A small network was shown many inputs. Here are its activations along a few directions, one row for each input.
In each table, some parts of the input vary, and every possible input appears once, in random order.
Descriptions start from the smaller parts, as in this example, which fits no table here: one of 5 places around a ring, together with either a single point or one of 11 places along a line or (one of 3 separate values, together with one of 6 places along a line).
Shared parts are said once, and a part with two or three values counts as separate values.

Other details of the inputs shift rows strongly along two fixed directions, in all tables alike. That doesn't count.

Table:
row 1: [-32 -11  67 -31  46   0 -34 -90   4  16  18  50 -51  79]
row 2: [  8 -20  54  39  71 -97 -82 -45  39  24   4  37   4 -22]
row 3: [ -57  -11   40  -17   17  -25  -62 -122  -24   -2   -1   23  -27   43]
row 4: [-22  -4   2 -28 -18  74  39   6 -30   5  33  -8 -27  55]
row 5: [ 32 -14 -21 -33  11  -1  32  50  32  36  -4  22  16 -24]
row 6: [ 15  -9 -49 -18 -12 -27   2  12   0  26  -2 -19  46 -47]
row 7: [-54  -8 -26 -15 -41  54  18 -23 -47 -31 -10 -23   0   7]
row 8: [ 36 -10 -27 -33   9  -8  38  48  33  28 -10  21   4 -25]
row 9: [-47  -5  67  50  33 -24 -57 -92   0 -31   1  14 -64  35]
row 10: [  9 -24  57  38  71 -93 -76 -48  44  15  -9  40   6 -32]
row 11: [-16  17  20  -2 -25  72  10  16 -37 -37  14  -5  11  49]
row 12: [ 32  10  64  -5  55 -83 -62 -44  57  11 -38  74  12 -13]
row 13: [ 25   2 -20  48  10 -27  -4  44  10  15  20 -37  15 -38]
row 14: [-25 -22   7 -34 -15  83  38  11 -25 -11  11   9 -16  42]
row 15: [-51 -21  14  41 -15  64   9  18 -36 -56  -1 -18  -7   1]
row 16: [ 20  -4 -15  45  11 -26  -6  47   7  17  28 -30  29 -40]
row 17: [-16  18  14   3 -38  65  27  14 -26 -58 -28   3 -12  30]
row 18: [-40  12 -34  -9 -44  45  16 -33 -53 -12  15 -51 -16  27]
row 19: [ 54  32 -11   3  -6 -15   5  46  18  16   2  -8  29 -13]
row 20: [-34 -20  70 -34  42   3 -38 -86   3  13   9  59 -50  72]
row 21: [ 48  25 -11   0 -11 -19  14  49  27  -3 -22   1  23 -27]
row 22: [ 18   9 -54 -12 -15 -36   3   7  -5  41  19 -35  36 -34]
row 23: [-25  -9  -5 -26 -24  70  52   8 -18 -19  -8   5 -42  40]
row 24: [ 52  30 -14   5 -12 -17  10  47  26   7  -5  -2  21 -19]
row 25: [-47   1 -29 -14 -35  50  10 -26 -57 -13  23 -40   5  30]
row 26: [-43  -8   5  46 -23  52  16  11 -33 -55   0 -37 -30   7]
row 27: [ 18  -9 -21  47   5 -30   8  48  18  -7 -13 -18  13 -55]
row 28: [ 49  26  -5   0  -4 -14   3  50  14  18  10  -1  42 -15]
row 29: [-25   2  92  -7  28   1 -56 -83   0 -35 -23  61 -20  52]
row 30: [   5   -3    8  -17   41 -112  -55  -89   38   27  -35   38   -6  -34]
row 31: [ 21  13 -63  -6 -22 -40  10   4   7  31   4 -36  15 -38]
row 32: [-17   2  -4 -25 -20  72  41   4 -26   3  25 -15 -39  56]
row 33: [-46   5 -35 -11 -49  41  25 -31 -45 -30  -9 -42 -23  14]
row 34: [ 15   4 -61  -9 -22 -40  17   8   6  18 -22 -23  20 -49]
row 35: [ 18  -9 -15  42  18 -23 -10  51   7  14  28 -26  37 -36]
row 36: [-19   0  -7 -22 -25  70  46   4 -17  -6  18  -9 -47  51]
row 37: [ 45  12  -2  -5  -1  -8  -5  58  14  12   1  13  51 -18]
row 38: [ 44  16  -8  -4  -5 -13  13  55  24 -10 -29  19  33 -35]
row 39: [ 40  -1 -30 -28   3 -14  39  43  35  36  -3   3  -7 -17]
row 40: [ 15 -14 -18  41  10 -25   4  52  16 -11 -11 -10  20 -60]
Each input here is: one of 4 separate values, together with one of 10 places around a ring.
The inputs of row 36 and row 9 match in every part but the choice among 4 separate values. If row 5 is changed in the same way as row 36 into row 9, which row does it become?
> row 15
Change only the place on the ring of 10 in row 6. List by row number the other rows that result.
> row 3, row 7, row 18, row 22, row 25, row 30, row 31, row 33, row 34
Change only the choice among 4 separate values in row 3. List by row number the other rows that result.
> row 2, row 20, row 37
Change only the choice among 4 separate values in row 35. List by row number the other rows that result.
> row 1, row 11, row 25

Table:
row 41: [ 44  21   2 -16   4 -16   2  46  18  10  -3  15  40  -6]
row 42: [-10   9 -23 -26 -58  93  38  22 -59 -23   9 -47   7  41]
row 43: [-50 -12 -51  11 -19  50  42  46 -60 -17  35 -46  12   9]
row 44: [-52 -11  66  31  31  12 -45 -75 -10 -12  14  11 -29  17]
row 45: [ 22 -18 -14 -10   9 -64 -32 -17  36  27 -26  12   7 -40]
row 46: [-37 -20  28 -15 -12  60   7 -22 -27   4  25  16 -38  50]
row 47: [ 38   5 -10  31  19 -82 -22 -12  43  25   0 -12   2 -51]
row 48: [-20 -18 -23 -28 -41  72  40   6 -39 -24 -18 -27 -14  15]
row 49: [-38  23  64  18   7   8 -52 -85 -17 -26  -3  12  -9  24]
row 50: [-27  -5 -21 -34 -29  60  44  -1 -16 -13 -12   7  -9  18]
row 51: [-32 -24  51  34  19  25 -22 -20 -24 -23   5   2 -17  29]
row 52: [ 50  14 -15   4   9 -26  28  69  37  13  -6   3   9 -24]
row 53: [ 39  10 -37  27  -3 -29  10  69  29   0   3  -1  11 -30]
row 54: [ 53  27 -61 -33 -26   5  42  71  14  42  13 -12  60 -24]
row 55: [-19  13  55 -29  -5   8 -35 -77 -11   3  -1  44 -30  59]
row 56: [-30 -26 -43   6 -54  95  37  56 -49 -15  34 -60   0  15]
row 57: [ 30 -10   0 -31   8 -49  -9  -9  39  41 -23  45   1 -30]
row 58: [ 24 -13  -6  19   3 -23   1  38  12  -5 -34   1  30 -47]
row 59: [-40 -14  50 -20  38   6 -24 -83   4  17  17  43 -43  60]
row 60: [-16  24  42 -30  12  24  -9 -51 -13 -20   1  17  -9  48]
row 61: [ 20 -22 -10  24  22 -48 -21   4  23  32  25 -16  24 -46]
row 62: [ 55  21 -42  -9   8 -17  51  72  35  24   4 -21  18 -41]
row 63: [-21  -1  20  -7  -8  32   6 -48 -21 -16  -7 -14 -60  50]
row 64: [ -8  -4 -35  -5  23 -72  -7  -7   6  10 -20   9  20 -39]
row 65: [ 42   9 -10  -8   5 -67 -46 -10  29  38  -2   0  30 -21]
row 66: [ 38   6   4  40  15 -44  -4  35  24   6 -17  -8   6 -32]
row 67: [-26  -8  -3 -17 -35  82  48  41 -30 -50 -19   0  -4  19]
row 68: [-22  15 -27 -12 -40  78  62  20 -23 -16  11 -20 -30  38]
row 69: [ -2  13 -29  22 -67 100  48  90 -64 -47   4 -58  45   6]
row 70: [ 38   2 -19  12   9 -69 -22   2  43  35  -5  -9  -9 -30]
row 71: [-44 -19  21  10 -11   9 -20 -69 -18 -37 -17  -1 -22   1]
row 72: [-38 -18  95  -4  59 -11 -50 -82   8 -12   3  60 -50  65]
row 73: [ 42  -6 -16 -17  39 -25  20  48  35  44  22  -1  30 -34]
row 74: [-42 -15  42   6  13  -4 -42 -60  -1 -47 -26  52 -34  32]
row 75: [ 15  24 -35  -3  17 -74 -17   7  -1  23   5  -4  45 -24]
row 76: [-20  -1 -29 -30 -33  87  68  42 -30 -37  -9 -22   5   2]
row 77: [ 29   2 -41  17 -14 -13  20  59  21  12 -16 -22  52 -91]
row 78: [ 45  10   5  -9  17 -65 -10  -6  50  50  -4  32 -21 -16]
row 79: [ 32  16  12   7  21 -61 -51  -2  29   5  -2  37  28  -4]
row 80: [ 27  11   8  11  12 -67 -47 -37  20  18   3  -1  31 -29]
row 81: [ -9 -25 -29 -13 -28  79  44  42 -40   3  26 -47  -3  20]
row 82: [-40 -22  55  20  37  -5 -53 -53  -1 -22  15  44 -35  48]
row 83: [-62  12  14  17  17 -20 -14 -68 -30 -31  -1   1 -52  42]
row 84: [ 23  20  -3  38  10 -35  -4  13  30  13  -3 -16   6 -52]
The inputs of row 69 and row 51 match in every part but one. If row 42 is changed in the same way as row 69 into row 51, which row does it become?
> row 81
The inputs of row 72 and row 52 match in every part but one. If row 82 is changed in the same way as row 72 into row 52, which row does it become?
> row 53
Describe the family of inputs behind these rows.
> one of 4 separate values, together with either a single point or one of 10 places around a ring
List by row number the other rows that have the choice among 4 separate values in common with row 57.
> row 45, row 48, row 50, row 58, row 64, row 67, row 71, row 74, row 76, row 77
Change only the choice among 4 separate values in row 55. List by row number the other rows that result.
> row 46, row 57, row 78
Change only the choice among 4 separate values in row 65. List by row number the other rows that result.
> row 45, row 56, row 70

Table:
row 85: [ 34   4 -53 -15 -24  17  47  71   3  26  11 -28  23 -23]
row 86: [-23   7   4 -14 -28  52  16  -7 -30 -29  -4  -4 -10  34]
row 87: [-13  -1  12  -8 -12  39  15  -4 -10 -18  -4   5 -23  27]
row 88: [ 21  -3 -50  17 -18  10  33  76  -4   4  12 -40  31 -39]
row 89: [-40  -1   3  17 -20  44  10  -5 -35 -38   0 -15 -11  15]
row 90: [ 29  -2  -9  10  17 -43 -13  15  21  32   8  -5  22 -32]
row 91: [ 27  10 -10  17  12 -50 -16  13  22  11  -6  -3  26 -39]
row 92: [-18  -6  26  17   1  20 -11 -13 -10 -21  -1   1 -11  11]
row 93: [-16  -2  10 -13 -18  38  11 -10 -15 -21 -11   5 -14  21]
row 94: [-26  -5  -3  11 -13  15  -7 -17 -21 -18   2 -13  -5   5]
row 95: [ 37   0 -13 -14  21 -40   3  20  33  34   1  11  10 -19]
row 96: [ -8   5  11  20   2  -6 -14 -11  -5 -16  -1  -5  -5   4]
row 97: [-26  -2  -2 -15 -22  54  22  -6 -24 -15  10  -6 -25  38]
row 98: [  6  -5 -18  12   1 -18  -3  16   1   0  -2 -15  20 -27]
row 99: [-35  -2   8  20 -24  48   9  -6 -30 -42  -5 -17 -13  11]
row 100: [  8   2 -19  13  -3 -18   1  10   2   9   2 -19  14 -27]
row 101: [ 28   4 -10 -11   1 -14  11  22  23  15 -10   9  12 -22]
row 102: [-17  -4   8 -19 -10  43  12  -9 -14  -3  13   5 -16  35]
row 103: [ -27   -6   62  -18   41  -36  -50 -103   11   -2  -16   49  -42   44]
row 104: [-30  -3   0  11 -18  24  -3 -21 -30 -21   0 -20  -8  11]
row 105: [  6  -3 -11  22  -9   5   8  29   0  -9  -2 -17   7 -21]
row 106: [ 43   3 -24 -11  13 -38  12  42  33  35  -1  10  20 -28]
row 107: [-28  -7   8  11 -10  33  -2 -10 -23 -16  14 -11 -10  19]
row 108: [-29   1  -3 -17 -24  54  22 -11 -25 -18   6  -5 -19  32]
row 109: [ 25   3 -21 -20  -2 -20   8  13  13  28  -3  -1  15 -17]
row 110: [-22  -5  13  15  -1  23  -3   0 -17 -18   7  -2  -5  13]
row 111: [-40  -2  -3  13 -24  45   8 -13 -34 -31   7 -22 -13  16]
row 112: [-28  -4  11  15   2   9  -8 -24 -16 -22   0  -7 -11   7]
row 113: [ 27  -3  -1 -18  19 -19   3  16  23  28   6  14  10  -5]
row 114: [-21  -2   2  15  -8  15  -1 -13 -20 -12   6 -18 -15  11]
row 115: [-23  10   5 -12 -25  53  20  -6 -27 -28  -1  -4 -13  33]
row 116: [-17  -5  77 -14  41 -22 -47 -89  19   0 -13  57 -45  47]
row 117: [-28   1  75  15  41 -37 -67 -95   7 -14  -7  39 -34  38]
row 118: [ 16  -1 -29  15  -5 -20   5  38   4   5  -4 -14  30 -39]
row 119: [  1  -3 -23  15 -10   1   7  22  -4   1  11 -21   7 -16]
row 120: [ 27   5 -27 -13  -3 -10  23  41  15  19  -2   2  21 -23]
row 121: [  20   -2   35   18   60 -106  -60  -49   48   29  -12   39   -6  -22]
row 122: [-22  -8  19  13   7  16 -10 -16 -14 -15   8  -3 -10  16]
row 123: [ 49  12 -50 -10 -19   2  40  83  14  21   6 -20  36 -31]
row 124: [ 28   1  31 -17  53 -97 -49 -51  51  39 -20  55  -2 -12]
row 125: [ 35   6 -17 -18  12 -41   3   9  29  39  -2   7  15 -25]
row 126: [-21  -5   9  17 -13  19  -6 -11 -17 -29 -11  -9  -5   0]
row 127: [  16    5   40   15   50 -103  -71  -66   40   17  -20   37    2  -19]
row 128: [-21  -1   7 -19 -19  59  22  -5 -27  -8  12  -5 -18  41]
row 129: [ 17   2 -16 -16   4  -7  15  19  12  15   0   2  10 -12]
row 130: [-29  -3  -4 -19 -27  52  18 -12 -29 -18   3  -6 -15  32]
row 131: [ 55   2 -14 -16  27 -54   1  41  45  50   2  22  30 -33]
row 132: [ 51  10 -43 -14 -17   9  38  86  14  26  11 -15  43 -29]
The inputs of row 89 and row 120 match in every part but one. If row 92 is changed in the same way as row 89 into row 120, which row does it become?
> row 116
The inputs of row 128 and row 90 match in every part but one. If row 109 is changed in the same way as row 128 into row 90, which row does it become?
> row 104
Describe the family of inputs behind these rows.
> one of 2 separate values, together with one of 4 places along a line, together with one of 6 places along a line
Change only the choice among 2 separate values in row 103. List by row number the other rows that result.
> row 98
Change only the choice among 2 separate values in row 105. List by row number the other rows that result.
> row 87
